Each row below holds a small network's activations on one input, seen along a few directions.
Each table varies a few parts of the input and shows all the possible inputs, shuffled.
Descriptions start from the smaller parts, as in this example, which fits no table here: values(2) and (point or ring(11) or (line(4) and ring(5))).
Shared parts are said once, and a part with two or three values counts as separate values.

Rows:
R1: [ 12  -1   9 -11  21 -12  13   8  -1  -8  15   0 -14  -1  14  -2]
R2: [ 36   6   7 -11  24   9  -8   1  -8  -6 -23  -5 -28  11  42   5]
R3: [ -4  -3   0  14  -6 -11 -10  11  16   2  23   8  27   8 -23 -21]
R4: [ -2  -5   4   0  15 -24   9  11  -1  -9  46  -1  -7  -2   0  -2]
R5: [ 13 -10  14 -10  15 -13   7  -4  10  -3  35   4 -20 -10  10 -17]
R6: [ 20  17 -11   5  -2  16 -13  -6  13   7 -24  19  13  16  18 -18]
R7: [-92  -5 -10   0 -42  -2  30 -22 -44  -2   4 -38 -22 -36 -54  71]
R8: [ 21  17  -5  -7  21   4   3  -6  -7  -5  -3   9 -21   3  39  -4]
R9: [ 34   6  -1   3   3  18 -20   0  13   5 -46   0   9  20  23 -11]
R10: [-96  -8 -11  14 -59   4  10 -23 -25  12 -21 -20  13 -29 -72  52]
R11: [ 17  -2   1  -9  18   0   6  13 -13 -13   6  -4  -9   0  25  10]
R12: [ 14  -9   8   5  -8   0  -9  -1  27  10  12  15  11   1 -14 -34]
R13: [ 12   1   3   4   1   2  -4   9  15   7  -7  11  20   9  -9 -18]
R14: [ 16  -3  -8   3  -1   9 -13  10   5   0 -17   4  26   9   1 -10]
- The inputs of R1 and R13 match in every part but one. If R8 is changed in the same way as R1 into R13, which row does it become? => R6
- Describe the family of inputs behind these rows. => values(2) and (point or line(6))
- Change only the values(2) part in R4. List by row number the other rows that result. => R3
- Change only the values(2) part in R9. List by row number the other rows that result. => R2

Rows:
R15: [ -9  -4   4  -3   0  -7   7  -4  -2  -1  16  -5 -12  -8  -6   4]
R16: [-14   1  -6   2 -13   9  -2  -5  -9   1 -20  -7   3  -2  -7  16]
R17: [-13  -2  -5   5 -13   4  -1  -1  -1   3 -10  -5  13  -1 -16   6]
R18: [-11  -1   0   4 -12   3  -3  -8   5   7  -9   1   4  -2 -13  -1]
R19: [-11   5  -2  -2  -6   5   5 -15  -6   3  -5   0 -15  -9   2   8]
R20: [-13  -1  -5   2 -12   7   0  -1  -5   2 -16  -5   8  -1 -12  12]
R21: [ 78   7   7  -6  41   2 -17  18  27  -4   0  22   4  28  53 -48]
R22: [-10   3   0  -2  -6   2   6 -11  -1   4   0   2 -10  -8  -3   3]
R23: [-11  -1   2   2  -9  -3   3  -8   7   5  14   7   0  -7 -13  -9]
R24: [-10   1   0   2 -11   6  -2  -8   1   7 -15  -1   0  -2  -8   4]
R25: [-19  -3  -4   8 -10  -5   1   6  -4  -1   7  -4  15  -1 -20   7]
R26: [ -9  -1   3  -5   0  -2   8  -8 -10  -3   5  -8 -21  -9   3  13]
R27: [-14  -5  -4   8 -15   2  -4   2   3   4  -3  -1  19  -1 -22   0]
R28: [-11  -3   1   6 -13   0  -5  -5   9   7  -2   5  11  -2 -19  -8]
R29: [-18   3  -7   2  -7   2   2   0 -16  -3 -10 -10  -1  -2  -6  23]
R30: [-11   1   0  -1  -7  -1   5 -11   3   4   6   3  -6  -7  -8  -2]
R31: [-19   0  -6   5  -8  -3   3   4  -8  -1   1  -8   9  -1 -15  14]
R32: [-17  -8   1   2  -3 -12   6   7  -5  -4  19  -4   7  -6 -15   8]
R33: [ -8  -2   5  -5   1  -4   9  -5  -6  -2   9  -7 -16  -8  -2   8]
R34: [ 78   9   7  -8  42   4 -16  17  24  -5  -6  21   0  28  59 -44]
R35: [ 78  11   5  -9  43   6 -17  13  20  -6 -11  19  -4  27  65 -40]
R36: [-10  -7   6   0  -2 -10   5  -2   3   0  23  -1  -6  -7 -11  -2]
R37: [-18   1  -5   3  -7   0   4   3 -12  -3  -5  -9   5  -1 -11  18]
R38: [-16  -5  -1  -1  -1  -8   8   5 -10  -5  12  -7   1  -6 -10  14]
R39: [ 77   4   9  -3  38   0 -19  20  30  -3   9  26   9  27  46 -54]
R40: [-15  -3  -1  -3   1  -5  10   5 -14  -6   6  -9  -3  -7  -7  18]
R41: [-11   2  -1   1 -11   9  -3 -12  -3   6 -19  -2  -5  -3  -4   9]
R42: [-15  -2  -2  -4   1  -3   8   2 -19  -7   2 -11  -8  -8  -2  22]
- The inputs of R21 and R35 match in every part but one. If R18 is changed in the same way as R21 into R35, which row does it become? => R41
- Describe the family of inputs behind these rows. => line(4) and (point or ring(6))
- Which other rows agree with R39 in the line(4) part? List them by row number. => R23, R25, R27, R28, R32, R36
- Change only the ring(6) part in R38. List by row number the other rows that result. => R15, R17, R18, R30, R31

Rows:
R43: [-33  -6  -4  13 -22  -6  -2   2  -1   4   7  -6  20  -4 -38   9]
R44: [-40 -10   2  10 -25 -13   7  -7  10   9  32   6  15 -16 -48  -7]
R45: [ 48  19  -4  -3  19  17 -15  -1  11   2 -33  17  -2  22  47 -22]
R46: [ 27  -3  13  -9  27 -20  10   6  14  -6  51  13 -18  -3  19 -29]
R47: [ 33   0   7  -6  31 -13   0  14   4 -11  27   2 -12   9  30 -15]
R48: [ 47  -1  11  -8  21   7 -12   4  15   0 -15   7  -9  12  32 -23]
R49: [-17  12 -18  16 -34  26 -18 -14   6  17 -51   8  30   8 -20   0]
R50: [ 40   2   2  -8  31  -4  -1  20  -2 -13   6   4  -2  13  36  -9]
R51: [-58  -1   2 -24   5 -13  46 -19 -64 -21  22 -42 -76 -40   8  82]
R52: [-27  -4 -10  10 -21   4  -2   7  -6   3 -16  -7  30   0 -32  15]
R53: [-18  -8  -1  11 -33  15 -14  -9  12  15 -33  -2  24   0 -34  -1]
- Describe the family of inputs behind these rows. => point or (values(2) and line(5))
- Change only the values(2) part in R53. List by row number the other rows that result. => R48

Rows:
R54: [ -1   8  -5  -6  -1   7  14 -14   4   7   9  21  -7 -13   1 -13]
R55: [  5  19 -15  19  -2  -1 -22  -1   8   0   4   9  13  17   7 -17]
R56: [ -4   9  -5   2 -10   6   6 -17  14   8   7  13  -5  -4   1 -16]
R57: [  4 -11  23  -9  13 -17   8   2  10   2  18  -8 -19  -2  -8  -3]
R58: [  5  17 -18   5   1   1   1   2   4  -2   6  12  15  10  11 -10]
R59: [  0 -20  12  -2 -12  -2  -6   4  20  10  -3   6  19  -4 -25 -20]
R60: [ 13   3  -8  -9   8  14   4  11 -16  -5 -24  -3   7   2  14  10]
R61: [  6   1  -7   4  -4  14 -11   8   2   2 -41   4  28  13   1   3]
R62: [  7 -16  12   4 -10  -2 -19  -3  18   8  12  -7  -1   5 -19 -17]
R63: [ 14  -9   3  14  -1  -3 -22  18   9  -2  12  -3  16  17  -8  -9]
R64: [  6 -18  10  -4  -3  -3   2  -1  16   2  11  -7   2  -6 -15 -13]
R65: [ -8   7  -3   5 -14   6  -3 -16  18  16  -8  24  16  -3 -12 -23]
R66: [ 14 -10   3  -5  12  -4   7  24  -5 -10  12   1  18   0  -2  -4]
R67: [ 13   4 -10  -1   0  11  -5   7  -4  -3 -25  -9   9  10  12   9]
R68: [ 13 -10   1   3   6  -4   0  19   7  -9  11  -6  19   9  -4  -6]
R69: [ -3  10  -1  15 -13   2 -17 -20  16  11   5  10  -6   3  -3 -23]
R70: [  4  -4   4  -5 -12  15   0 -12   5   6 -25  -8 -10  -5   3   3]
R71: [ 10  -4  12  -1  23 -19   6  22   1  -8  17  -7  -1  10   4   2]
R72: [  6  -3   8   7 -14  12 -21 -18   7  11 -26  -9 -10   4  -2  -1]
R73: [  6  15 -13  -3  18  -7   7   1 -14 -12  25  10 -10   1  33   2]
R74: [  5  -4   4 -14  -3  17   8  -8  -5   4 -23   0 -13 -14   3   6]
R75: [  0  15 -16  10  -2   3  -6   3   9   6  -9  23  35  12  -1 -16]
R76: [  7 -18  16 -13  11 -13   5  -1  -1  -8  32  -9 -23 -16   7   1]
R77: [ 13   4  -7  12  -3  11 -26   3   0  -1 -26  -9   7  18   8   5]
R78: [-66   0  -9   4 -34   4  11 -10 -33  -3 -15 -26  -2 -18 -37  56]
R79: [ 14 -12   4  -5  22 -16   4  18 -12 -17  29 -11  -4  -3  19   4]
R80: [  7  17 -17  -2   9   3  10   6  -7  -3   7  20  13   2  12  -6]
R81: [ 13   1  -5  -9  19   4   0   5 -23 -14  -5 -13 -16   1  34  20]
R82: [ -2   7   0  -8   6  -3   9 -17  -4  -3  27  12 -30 -13  23  -4]
R83: [ 11  10   3  -5  19  -4   1  10 -10  -6 -20 -12 -13  13  19  17]
R84: [  3  23  -5   2  20 -13   7   5  -3  -4  12  10  -7  14  17  -3]
R85: [ -5  15   8  -2   8  -8  11 -13   7   6  13  11 -27   0   8  -9]
R86: [-63 -17  -6   8 -25 -17  15   3 -23  -3  20 -26   8 -21 -55  38]
R87: [ -1  -6   6  -1 -14  16  -8 -12  11  12 -41   3  11  -3 -10  -4]
R88: [  3   2  17  -8   7   1   6  -9  -2   3 -19  -9 -32   0   9  10]
R89: [  7  -8   6 -14   5   5   4 -14 -14  -6  -5  -7 -37 -12  22  15]
R90: [  8 -12   4   7  -3  -3  -9  25  10   1  -3   9  36   8 -13 -11]
R91: [-72  11 -21  13 -31  -6  19 -14 -25   3  16  -7   3 -18 -39  38]
R92: [  8 -17  14 -11   2  -2  10   5   6   0  13   1  -1 -16 -13 -10]
- The inputs of R89 and R82 match in every part but one. If R81 is changed in the same way as R89 into R82, which row does it become? => R73
- Describe the family of inputs behind these rows. => values(3) and (point or (values(2) and line(6)))
- Which other rows agree with R79 in the values(3) part? List them by row number. => R57, R59, R62, R63, R64, R66, R68, R71, R76, R86, R90, R92
- Change only the values(2) part in R54. List by row number the other rows that result. => R80
- Change only the values(3) part in R62. List by row number the other rows that result. => R69, R72
